A small network was shown many inputs. Here are its activations along a few directions, one row for each input.
Each table varies a few parts of the input and shows all the possible inputs, shuffled.
Descriptions start from the smaller parts, as in this example, which fits no table here: one of 8 places around a ring, together with either a single point or one of 11 places around a ring or (one of 3 separate values, together with one of 6 places along a line).
Shared parts are said once, and a part with two or three values counts as separate values.

A family of inputs:
row 1: [2.986, -7.363, -1.944, -1.805, 1.470, -1.757, -0.467, 2.372, 0.004, -4.297, -1.200]
row 2: [2.409, 1.662, -1.990, -0.359, 1.323, 1.147, -0.881, -3.250, 2.283, 6.854, 6.840]
row 3: [-8.798, 3.833, 1.231, 6.786, -5.324, 5.052, 2.398, 3.563, 1.343, 0.446, -7.722]
row 4: [0.442, -5.424, 3.514, -0.311, 4.665, -1.964, 0.275, 2.975, -2.156, 1.442, 4.838]
row 5: [5.531, -2.922, -4.389, -2.806, -0.229, -2.907, 2.058, 2.966, 3.438, -0.872, -1.355]
row 6: [0.668, 0.208, 5.347, -2.940, 4.284, -1.028, -4.578, -0.464, -4.739, 1.940, 2.948]
row 7: [-4.897, 4.900, 4.594, 9.571, -8.404, 3.554, 4.351, -0.008, 0.924, -2.155, -5.198]
row 8: [-0.603, 3.544, 0.476, -1.204, 5.032, -2.397, -2.920, -2.241, -3.712, 0.411, 5.211]
row 9: [2.796, -2.176, 0.163, -4.420, 1.088, -1.307, -5.158, -1.227, -2.441, -3.596, -3.327]
row 10: [1.200, 1.047, -4.122, -2.731, 2.155, -3.227, -3.085, -4.251, -1.099, -4.518, -1.645]
row 11: [4.354, -1.005, -7.069, -2.142, -1.981, 0.591, -0.110, -5.670, 2.922, 2.511, -0.335]
row 12: [-9.715, 4.099, 3.155, 3.598, -8.041, 5.680, 5.240, 1.873, 1.779, -2.410, -3.894]
row 13: [3.627, -0.403, 1.035, -1.237, 3.961, -1.438, 2.878, 3.363, 1.455, 4.243, 4.840]
What is each input in this table made of? -> either one of 3 separate values or (one of 2 separate values, together with one of 5 places around a ring)
Which other rows does row 10 become when the choice among 2 separate values takes its other values? List them by row number. -> row 8
Which other rows does row 11 become when the place on the ring of 5 takes its other values? List them by row number. -> row 1, row 5, row 9, row 10

A family of inputs:
row 14: [-7.856, 5.233, 4.400, 6.984, -6.705, 6.128, 3.426, 2.733, 1.602, -1.516, -3.846]
row 15: [4.715, -5.594, 2.479, -4.028, 3.201, -2.601, -5.381, -1.435, -4.009, -2.681, 0.226]
row 16: [1.760, 0.908, -2.711, -4.715, 4.270, -1.033, -2.694, -4.118, -0.743, 3.482, 6.416]
row 17: [3.524, 4.701, -3.089, -1.664, 5.322, -4.286, -1.314, -4.173, -0.711, 1.417, 6.573]
row 18: [-8.023, 4.924, 4.903, 6.544, -5.653, 6.015, 4.295, 1.991, 1.420, -0.923, -4.914]
row 19: [5.288, -0.524, -0.332, -2.725, 2.062, -0.269, -3.733, -5.693, -0.881, 4.937, 5.516]
row 20: [3.603, 0.441, -2.002, -3.470, 4.041, -0.112, -4.834, -3.463, -0.700, 6.178, 3.851]
row 21: [1.104, -4.240, 0.046, -6.258, 5.366, -3.170, -4.334, 0.111, -3.883, -3.927, 1.284]
row 22: [-9.309, 4.142, 4.446, 7.151, -6.601, 3.566, 4.748, 1.075, 0.161, 0.256, -5.293]
row 23: [7.050, -5.913, 0.552, -2.273, 2.666, -1.520, 0.294, 0.923, 0.910, 3.793, 5.045]
row 24: [5.224, -4.967, -1.193, -3.152, 4.598, -1.333, -0.852, 3.075, 1.104, 5.130, 3.468]
row 25: [-8.430, 4.628, 4.640, 7.018, -5.515, 5.421, 4.871, 1.309, 0.149, -0.417, -5.332]
row 26: [3.169, -0.418, -0.280, -3.126, 6.367, -6.602, -2.713, 0.193, -3.861, -6.090, 1.386]
row 27: [2.353, 0.230, -7.023, -2.281, -7.744, 0.738, 2.495, -1.284, 5.002, -4.224, -9.212]
row 28: [2.912, -4.564, 0.727, -4.896, 5.142, -2.316, -6.409, 0.750, -3.761, -1.232, -1.288]
row 29: [5.396, -0.821, -2.115, -1.313, 5.813, -5.741, 2.850, 2.417, 1.108, 0.124, 6.060]
row 30: [-8.865, 4.940, 4.383, 7.178, -7.704, 4.398, 2.371, 3.200, 1.520, -1.197, -3.561]
row 31: [3.432, -4.624, -1.857, -4.438, 4.798, -2.269, 1.335, 2.371, 1.124, 2.450, 6.046]
row 32: [-8.405, 4.398, 3.385, 7.330, -7.719, 3.935, 3.985, 2.632, -0.598, -0.288, -4.343]
row 33: [1.358, -2.880, -9.361, 2.134, -6.007, 1.053, 1.595, -2.613, 5.047, -5.272, -8.081]
What is each input in this table made of? -> either one of 2 separate values or one of 6 places around a ring or (one of 3 separate values, together with one of 4 places along a line)
Which other rows does row 17 become when the choice among 3 separate values takes its other values? List them by row number. -> row 26, row 29

A family of inputs:
row 34: [-2.963, -1.194, 0.809, -0.211, 0.176, -0.314, 0.831, 4.878, -0.249, -3.139, -3.208]
row 35: [-2.233, 0.479, 5.033, 2.815, -0.741, 1.294, 0.382, -0.241, -1.515, 1.089, 2.537]
row 36: [1.113, 2.450, -0.605, 1.867, -3.004, 0.872, -0.954, -2.842, 0.747, 0.009, -3.416]
row 37: [-0.542, -0.988, -3.577, 0.179, -2.193, 0.986, 3.989, 1.783, 3.888, -0.726, -1.235]
row 38: [-4.857, 2.478, 3.619, 0.104, 1.847, 1.062, 0.308, 2.436, -2.037, 1.349, 0.793]
row 39: [-1.197, 0.463, 1.484, 1.735, -2.429, 0.887, -1.639, -3.283, -2.015, -3.078, -2.316]
row 40: [-0.243, -3.193, 2.272, 2.269, -2.198, 0.065, 1.713, 1.761, -0.344, -3.210, -1.830]
row 41: [0.369, 2.616, 2.688, 2.991, -1.435, 1.815, 1.063, 0.543, 0.769, 4.055, 1.660]
row 42: [-1.593, 2.703, -4.408, -0.618, -3.064, 1.267, 0.574, -3.114, 2.020, -0.401, -1.582]
row 43: [2.049, -1.277, 0.062, 2.403, -2.725, 0.050, 2.733, 2.024, 1.954, 0.069, -3.081]
row 44: [8.738, -1.218, -3.217, -5.213, 9.419, -8.472, -2.245, -1.987, -1.977, -1.329, 8.025]
row 45: [-2.811, 2.320, -1.584, 1.624, -0.426, 2.007, 2.446, -0.149, 2.089, 4.008, 2.905]
row 46: [-3.916, 2.465, 0.026, -0.739, -0.050, 0.519, -2.536, -0.155, -1.899, -3.013, -3.686]
row 47: [8.086, -8.103, -2.601, -9.205, 6.823, -2.038, -6.666, -1.656, -1.432, 4.317, 4.434]
What is each input in this table made of? -> either one of 2 separate values or (one of 3 separate values, together with one of 4 places along a line)

A family of inputs:
row 48: [-1.722, 0.802, -2.031, 4.182, -7.382, 1.407, 2.609, -0.780, 2.203, -5.935, -8.265]
row 49: [-5.453, 7.074, -0.258, 5.312, -4.157, 3.313, 4.933, -0.212, 3.020, 2.998, 0.557]
row 50: [-6.972, 0.835, 1.367, 1.306, -4.523, 2.603, -0.334, 1.734, -1.205, -6.144, -8.469]
row 51: [3.900, -0.855, 1.907, -2.976, 5.361, -1.303, -4.202, -2.928, -2.672, 5.081, 7.017]
row 52: [4.362, 1.453, -3.679, -3.298, 5.454, -2.801, -0.300, -2.432, 1.003, 4.830, 8.158]
row 53: [7.706, -4.711, -6.112, -4.757, 2.346, -1.596, 0.143, -0.855, 3.671, 4.151, 3.579]
row 54: [8.405, -4.263, -5.216, -4.573, 2.223, -4.837, -2.646, -2.766, 0.212, -3.963, -0.909]
row 55: [-5.857, 4.843, 5.413, 5.529, -4.311, 4.825, 1.065, -0.691, -0.632, 3.254, -0.566]
row 56: [2.328, -3.591, 5.073, -3.176, 8.195, -4.244, -3.032, 2.816, -4.990, -0.294, 5.909]
row 57: [-7.419, 2.131, 8.572, 5.349, -1.456, 1.868, 2.224, 5.066, -2.956, -2.109, -1.704]
row 58: [-2.212, 0.758, -2.819, 3.998, -7.187, 4.517, 5.336, 1.318, 5.657, 2.296, -4.017]
row 59: [2.935, -4.477, -2.217, -6.896, 5.436, -3.753, -5.797, -0.269, -3.310, -4.165, -1.290]
What is each input in this table made of? -> one of 2 separate values, together with one of 6 places around a ring
The inputs of row 59 and row 54 match in every part but the place on the ring of 6. If row 50 is changed in the same way as row 59 into row 54, which row does it become? -> row 48
Which other rows does row 53 become when the choice among 2 separate values takes its other values? List them by row number. -> row 58
